Each row below holds a small network's activations on one input, seen along a few directions.
In each table, some parts of the input vary, and every possible input appears once, in random order.
A made-up example of a description, with smaller parts first: one of 3 separate values, together with either a single point or one of 11 places along a line or (one of 5 places around a ring, together with one of 6 places along a line).
Shared parts are said once, and a part with two or three values counts as separate values.
In the rows, 128 means zero.

Other details of the inputs shift rows strongly along two fixed directions, in all tables alike. That doesn't count.

Table:
R1: [ 72 146 115 133 161 118 103 116  62 211 207 119 108 154 117]
R2: [100 103 179 133 167 157 160 144 128 192 129 113 101 100 113]
R3: [ 69 111 153 156 150  83 137 158  85 185 180 113 128 163 105]
R4: [ 76 154  25 117 152  85  70 119  55 161 174 124 161 166 170]
R5: [193 150  55 143  95 102 118  91 154  44  66 133 164 141 178]
R6: [177 146  48 153 112  96 101  99 118  73  90 129 175 171 149]
R7: [ 58 114 129 119 150 111 122 139  91 161 175 110 140 124 159]
R8: [178 124 108 122 100 111 123 125 185  45  66 133 178 124 163]
R9: [129 118 188 150 127 131 163 155 134 136 138 118 102 139  80]
R10: [140 129 169 124 126 180 147 116 157 155 138 133  76  92 108]
R11: [131 110 161 102 138 168 157 138 156 157  96 122 101  90  94]
R12: [ 66 140  73 100 138  87 101 137  78 141 182 130 144 149 167]
R13: [178 130  61 144 113  96 104 112 133  81  74 132 173 153 142]
R14: [ 65 123 142 115 160 135 146 136 109 202 154 104 105 107 131]
R15: [117 151 107 109 143 131 106 116 103 155 145 124 126 119 121]
R16: [165 114 152 140 130 133 154 141 154 133  85 124 108 121  88]
R17: [ 92 154 119 120 154 121 112 115  83 186 184 117 100 144 118]
R18: [162 153  37 112 113 123  77  78 117  73 105 140 178 115 199]
R19: [145  98 147 123 118 147 125 151 160 100  87 136 151 119  98]
R20: [140 118 241 138 117 179 161 155 155 160 144 129  70 112  54]
R21: [128 128 118 114 130  87 129 130 135 101 112 124 170 151 146]
R22: [ 73 147 105 140 144  55 131 127  69 143 184 115 146 187 157]
R23: [ 91 140 188 146 147 148 159 121 110 212 178 116  73 123 107]
R24: [178 151  65  96  87 124  74 109 147  30  90 147 181 123 156]
R25: [106 143  91 121 142  63 105 133 106 110 133 113 186 172 157]
R26: [ 56 154  96 121 137  86 100 112  77 154 214 117 130 155 178]
R27: [ 90 105 189 141 157 118 156 151 121 167 158 109 128 126 124]
R28: [133 105 206 164 122 164 158 162 137 150 150 143  77 125  56]
R29: [ 81 187  36 125 144  48  84  79  44 152 181 124 163 196 195]
R30: [210  87 191 150 110 186 174 136 203 101  50 136  94  77  93]
R31: [ 58 137 116 161 153  63 129 128  55 161 207 105 142 177 173]
R32: [152 141 101 103  98 127 104 109 141  73 131 146 139 136 150]
R33: [ 79 127 170 125 180 108 166 140 103 220 154 104 114 141 105]
R34: [193  84 216 133  96 170 186 159 211  90  63 142  95  91  66]
R35: [147 108 167 110 144 162 164 141 166 145  78 129 108  98  93]
R36: [ 49 125 142 148 153  67 146 149  88 183 191 104 124 155 150]
R37: [169 132 137 111 113 180 132 111 172 112  97 137 113  72 122]
R38: [230 125  90 151  88 142 129  94 175  31  45 143 153 119 157]
R39: [ 82 109 136 118 137 128 118 150 108 153 149 118 142 129 110]
R40: [226 142  85 131  85 140 127 100 178  34  47 164 130 124 134]
R41: [144  96 162 125 123 153 141 145 167  96  92 131 139  97 129]
R42: [113 152  94 142 123  82 108 131  90 107 159 137 136 173 141]
R43: [126 148 122 148 141 117 132 127 103 148 142 135  99 149 108]
R44: [142 141  66 111 102 116  80  98 123  60 128 140 179 120 194]
R45: [135 128 161 144 140 131 172 128 127 156 124 122  99 137  99]
R46: [127 135  58  90 110  93  95 117 126  64 102 132 185 139 176]
R47: [109 108 178 124 156 158 166 146 152 178 112 116  98  92 104]
R48: [167 102 141 147 101 120 139 134 160  75  93 130 142 117 144]
R49: [125 142 119 101 138 144 124 112 121 151 138 131 119 109 124]
R50: [221 113 188 108  97 220 159 116 212  94  67 155  74  72  71]
R51: [156 117 134 113 118 184 141 136 176 124  98 139  95  75 123]
R52: [155 126 122 154 101 129 125 120 136  71 123 146 128 135 154]
R53: [ 77 107 198 146 154 105 165 172 107 195 170 107  94 141  79]
R54: [119 132  57 113 110 112  77 134 108  94 139 142 168 145 153]
R55: [124 133  61 103 105 102  96 119 141  62 101 128 180 124 190]
R56: [ 94 152  86 109 120 104  96 113 106 113 165 127 158 126 179]
R57: [100 136 176 153 148 150 136 125  93 214 175 123  89 145  79]
R58: [174 148  52 151 108 108 102  88 121  60 101 149 147 144 185]
R59: [ 59 146 147 160 166 109 155 131  78 213 201 119  76 147 129]
R60: [ 67 127 155 131 143 127 122 126  85 176 215 118 101 133 143]
R61: [154 103 155 104 118 143 145 146 177  86  75 139 138 106 110]
R62: [201  99 164 132  98 157 135 146 199  64  53 139 161 113  91]
R63: [104 140 195 140 152 150 151 131 103 214 170 118  74 134  74]
R64: [ 96 158  25 135 158  45  89  92  67 127 138 109 207 179 223]
R65: [166 106 168 157 104 146 148 144 154  96 109 132 125 137  84]
R66: [175 100 147 117 117 193 133 137 173 117  63 133 124  88  80]
R67: [ 59 111 175 109 154 131 140 166 104 187 168 106 108 120  93]
R68: [121 142 148 137 110 125 127 120 131 119 153 130 116 133 143]
R69: [182 157  72 115  78 100  89  91 142  31  95 152 172 157 175]
R70: [207 126  91 108  71 162  83 112 179  21  68 158 174 105 127]
R71: [190 100 183 133 116 163 180 140 191 120  61 135  91  97  77]
R72: [ 88 157  70 126 169  59 108 118  75 166 142 101 176 181 160]
R73: [ 65 154  68 111 167  97  97 135  63 184 180 118 126 149 148]
R74: [168 101 151 118 122 190 144 129 173 115  72 129 117  74 123]
R75: [ 94 120 160 107 157 162 154 152 118 201 157 127  74 101  97]
R76: [173 125 108 139 111 116 143 119 167  95  71 130 134 118 145]
R77: [134 115  99 115 108 143 109 132 137  89 129 139 143 106 166]
R78: [ 66 139 118 129 140 105  94 127  69 173 215 123 127 163 128]
R79: [207 101 175 137 120 182 153 138 197 109  42 132 132 101  69]
R80: [124 124 132 116 155 133 133 141 131 153 100 118 129 124 107]
R81: [136 132 165 147 129 159 140 106 122 160 141 129  95 119 124]
R82: [ 70 168  51 135 134  36  97 111  50 119 192 133 156 200 188]
R83: [117 148 106 140 113 100 100 103  96 105 162 130 151 157 180]
R84: [149 146  43  99 125 111  89 112 124  85  79 122 174 133 159]
R85: [119 154  65  95 113  95  84 105 108  84 142 140 173 138 173]
R86: [137 112 134 110 102 165 132 147 170  97 117 140 115  87 135]
R87: [139 134  69 105 119  88  92 130 134  62  86 131 190 148 159]
R88: [105 137 131 150 118 110 136 132 117 122 161 136 110 144 146]
R89: [113 122 175 133 147 173 142 116 121 187 172 125  73 104 113]
R90: [107 108 154 125 150 175 143 141 124 183 153 126  85  89 121]
R91: [149 139  95 145  98  93 127 117 143  61 114 127 156 151 169]
R92: [165 139  49  95  92 117  79 128 143  40  92 146 170 129 158]
R93: [146 140 114 112 105 130 100 117 133  88 139 136 132 136 129]
R94: [ 85 103 179 135 173 149 151 156 112 219 141 111 104 120  73]
R95: [ 94 123 175 167 158 144 152 145  92 211 177 130  71 143  68]
R96: [107 128 178 148 124 137 126 137 107 162 173 130 110 146  93]
R97: [165 118 160 122 122 195 127 127 156 143 107 140 106  83  72]
R98: [196 101 205 132 122 191 183 141 219 119  46 128 104  73  83]
R99: [ 79 101 199 125 150 141 165 164 143 175 143 114 104 102 105]
R100: [134 114 217 155 150 163 188 152 137 188 129 114  67 118  48]
Each input here is: one of 2 separate values, together with one of 5 places along a line, together with one of 10 places around a ring.
The inputs of R8 and R98 match in every part but the choice among 2 separate values. If R12 is changed in the same way as R8 into R98, which row does it become?
> R75
The inputs of R17 and R93 match in every part but the choice among 2 separate values. If R59 is changed in the same way as R17 into R93, which row does it become?
> R88
The inputs of R47 and R99 match in every part but the choice among 2 separate values. If R58 is changed in the same way as R47 into R99, which row does it become?
> R52
Change only the place on the line of 5 in R72. List by row number the other rows that result.
> R33, R64, R79, R98
A walk changes only the place on the ring of 10. It starts at R31 and steps to R52. List the rest of the walk in order.
> R83, R60, R44, R77, R7, R41, R27, R48
Change only the choice among 2 separate values in R60. List by row number the other rows that result.
> R89
Change only the choice among 2 separate values in R46. List by row number the other rows that result.
> R11
Change only the place on the line of 5 in R56. List by row number the other rows that result.
> R24, R44, R70, R85

Table:
R101: [160  84 243 107 116 223 175 152 207 141 100 133  73  48  66]
R102: [120 127 100 117 110  90  98 146 118  80 133 136 169 161 131]
R103: [209 112 122 141  94 135 131 130 198  47  33 136 162 113 124]
R104: [121  96 180 147 142 134 157 147 130 154 121 116 129 130  96]
R105: [ 74 130 132 107 146 122 126 133 105 165 172 114 130 113 148]
R106: [120 152  90 139 129  73 128 114  98 119 140 121 139 169 161]
R107: [135  90 201 120 134 206 167 160 170 168 114 125  69  65  60]
R108: [148 102 201 135 124 210 165 146 164 163 130 135  51  74  61]
R109: [ 74 145  44 114 143  82  86 117  74 137 157 120 166 147 194]
R110: [119 122 121 124 147  99 143 133 120 125 114 123 141 141 140]
R111: [223 113 129 152  84 149 130 109 177  40  52 148 152 127 122]
R112: [175 138  87 123 111 153 106 109 142  94  99 149 131 117 132]
R113: [100 129 150 165 145 101 138 134  94 166 170 112 124 163 122]
R114: [ 69 123 137 119 172 136 132 146  91 212 170 116 108 121 108]
R115: [172 139  90 122  96 151 101 103 155  59  98 150 142 112 168]
R116: [110 146  73 128 124 112  97 109  94 124 153 134 134 138 173]
R117: [153 143  86 135 122  92 124 105 119  83 109 137 147 155 162]
R118: [ 85 105 187 153 161 117 159 160 110 192 159 102 118 142  95]
R119: [ 47 138 145 140 143  80 118 152  59 175 226 122 116 181 111]
R120: [ 78 130 171 170 157 101 152 142  92 201 182 109 102 153 109]
R121: [124 135  76 109 123 124  96 116 129  92 114 133 163 120 180]
R122: [165 125 113 122 115 109 142 131 157  81  73 126 148 131 138]
R123: [123 137 101 103 141 131 106 122 119 145 124 128 141 123 129]
R124: [124 137  93 130 125  77 130 131 135 102 103 123 164 158 154]
R125: [145 156  72 115 123 123  90  99 111 116 128 140 142 140 149]
R126: [ 69 134 163 123 147 131 132 122  94 193 207 119  93 123 134]
R127: [121 168  77 112 130 112  90  95  95 132 145 128 142 150 145]
R128: [140 109 225 125 118 203 169 141 169 154 143 134  63  69  81]
R129: [215 131 124 143  80 134 143 118 198  39  49 150 137 128 125]
R130: [120 146 106  99 138 131 107 117 119 142 121 121 143 126 123]
The inputs of R109 and R116 match in every part but one. If R114 is changed in the same way as R109 into R116, which row does it become?
> R112
What do these inputs look like to the network?
> one of 2 separate values, together with either a single point or one of 6 places along a line or one of 8 places along a line
A walk changes only the place on the line of 6. It starts at R111 and steps to R113. List the rest of the walk in order.
> R120, R129, R106, R117
